A small network was trained on invented records. Each row is its activation on one of them, seen along a few directions.
Records have a field called Z. Each example row is followed by its value.
The word absent means that the record has no Z.
Other fields move the rows too, some of them a lot.
In the rows, zero is written as 500.
Strong random noise was added to every row along 3 fixed directions; ignore it. To show where, here is one row again and again, with new noise each time:
402 493 776 579 414 488 524 688 593 466 558 660 438 701 384 443 432 369 495
534 465 551 444 470 460 600 528 653 403 507 769 432 672 493 584 553 497 414
573 490 323 449 585 555 568 409 568 436 511 498 476 459 572 609 539 608 497
420 567 389 489 655 645 561 500 662 506 555 269 411 340 606 485 505 611 597
673 457 158 677 594 663 341 302 55 514 543 76 719 258 447 601 306 581 671

299 423 793 722 269 503 526 722 419 533 608 722 478 907 301 470 433 354 493 => z10
258 535 598 659 493 616 545 694 576 578 590 468 406 630 401 483 519 502 524 => z13
417 466 578 825 389 618 377 649 144 550 636 357 609 691 317 444 327 403 613 => z8
402 467 584 681 461 581 492 631 379 553 553 461 526 634 381 506 450 459 517 => z11
552 484 291 624 496 568 499 412 291 505 556 555 574 626 329 720 538 581 448 => z8
592 447 187 557 498 543 547 335 341 480 508 593 582 581 419 774 577 639 442 => z6
261 761 605 565 619 608 674 681 833 561 539 391 356 472 419 458 618 595 534 => z9
266 851 635 713 553 596 562 685 643 552 567 349 465 512 131 519 517 516 578 => z9
456 527 632 608 432 502 463 583 463 496 525 616 496 655 339 545 425 439 468 => z4
590 430 406 564 450 479 519 425 368 442 533 674 543 676 378 662 506 516 426 => z3
300 620 836 666 423 499 494 737 620 522 577 538 431 636 273 428 419 357 560 => z2
555 424 282 589 481 575 616 436 408 476 535 635 499 728 479 701 608 625 405 => z7
592 430 337 731 422 551 379 403 54 546 500 360 699 526 332 637 361 526 556 => z12
309 461 505 503 510 574 613 585 682 533 577 590 334 667 599 503 612 552 466 => z10
472 498 474 493 576 600 477 502 540 491 563 408 459 444 544 473 428 514 544 => z5
487 427 365 346 489 489 662 408 737 414 465 811 387 665 668 665 680 616 379 => z12
369 429 703 551 432 491 527 665 623 520 579 673 373 701 522 431 464 417 476 => z2
491 371 397 557 451 577 545 470 420 490 529 619 519 663 529 607 500 543 461 => z11
480 496 608 657 390 527 439 588 317 504 550 595 585 688 281 562 420 423 488 => z6
606 509 440 580 426 476 514 440 398 425 452 713 569 672 361 691 510 518 418 => z4
490 522 234 466 666 620 589 411 622 516 508 375 408 384 647 616 587 710 492 => z4
618 652 363 247 641 415 626 340 797 453 384 588 438 301 600 605 693 633 416 => absent
528 529 488 626 470 533 497 500 395 461 518 498 546 601 378 569 470 480 514 => z3
407 461 455 567 537 612 511 573 482 539 582 435 453 533 582 483 502 557 521 => z1
446 472 505 762 394 590 425 568 203 544 580 467 599 698 274 560 388 458 544 => z8
665 427 201 343 566 455 551 263 488 453 437 569 537 408 612 668 607 639 433 => absent
472 492 528 680 483 583 492 565 320 533 521 447 579 594 392 531 468 485 504 => z11
524 229 376 549 385 557 540 467 348 465 575 706 499 789 608 597 497 528 439 => z10
628 375 380 671 459 538 325 393 55 541 536 364 684 474 412 535 284 460 572 => z5
590 392 79 419 636 612 594 275 473 482 547 468 468 474 718 678 642 705 458 => z7
582 612 304 488 650 559 468 381 423 548 423 160 572 186 544 493 488 617 577 => absent
440 484 418 671 433 567 502 500 346 519 555 526 563 641 322 636 475 519 509 => z6
271 536 544 598 543 684 539 664 645 554 600 292 392 490 580 408 483 542 635 => z1
499 427 397 680 463 598 442 499 265 510 553 426 592 586 421 557 390 483 553 => z9
404 489 540 521 473 570 510 565 598 491 555 575 442 591 519 520 504 488 518 => z1
419 408 646 749 293 543 465 662 281 502 571 679 574 849 273 549 393 400 500 => z13
595 318 234 663 405 569 545 408 211 499 557 660 570 801 435 735 525 599 415 => z7
466 580 382 494 600 558 573 450 612 504 516 398 461 394 514 560 536 604 546 => z5
509 477 328 577 479 575 543 425 435 474 500 548 533 585 460 695 547 598 480 => z12
593 566 342 401 546 487 596 386 678 409 490 706 447 533 470 717 607 626 407 => z2
537 521 231 681 564 673 409 387 213 561 558 155 604 378 441 576 377 614 639 => z3
367 678 321 609 658 726 525 531 532 554 545 181 470 367 472 544 550 680 594 => z13

Which value of Z does each new row have?
516 489 402 494 577 556 460 433 466 499 535 435 496 438 601 518 485 529 517 => z4
561 472 393 367 504 452 676 416 705 376 454 853 424 671 565 710 718 614 323 => z12
455 338 404 702 429 623 420 486 176 575 607 415 573 654 502 512 392 467 572 => z7
305 564 646 722 481 612 536 706 488 567 587 419 477 625 330 462 461 460 552 => z9
457 500 294 662 528 641 527 463 353 515 575 362 545 549 427 624 515 603 555 => z8
389 623 847 499 462 424 488 674 663 527 490 503 447 467 397 325 457 336 531 => absent
308 496 708 585 430 549 563 692 692 502 562 645 354 718 472 472 472 453 484 => z4
484 439 321 666 538 654 438 449 220 547 580 297 585 506 505 523 445 540 578 => z8
712 516 611 326 420 295 466 407 559 365 379 827 560 548 464 551 544 370 375 => absent
367 523 491 620 504 615 541 556 527 527 574 403 447 575 478 497 481 530 573 => z3
398 484 450 378 584 518 644 516 844 496 537 655 289 548 675 543 626 597 431 => z2
416 586 679 625 488 552 391 625 420 554 507 196 541 362 418 307 338 390 643 => absent
524 556 169 409 647 627 564 348 608 485 513 417 470 365 605 659 604 724 513 => z13
406 570 611 444 608 516 438 579 583 560 515 210 446 235 621 260 442 448 591 => absent
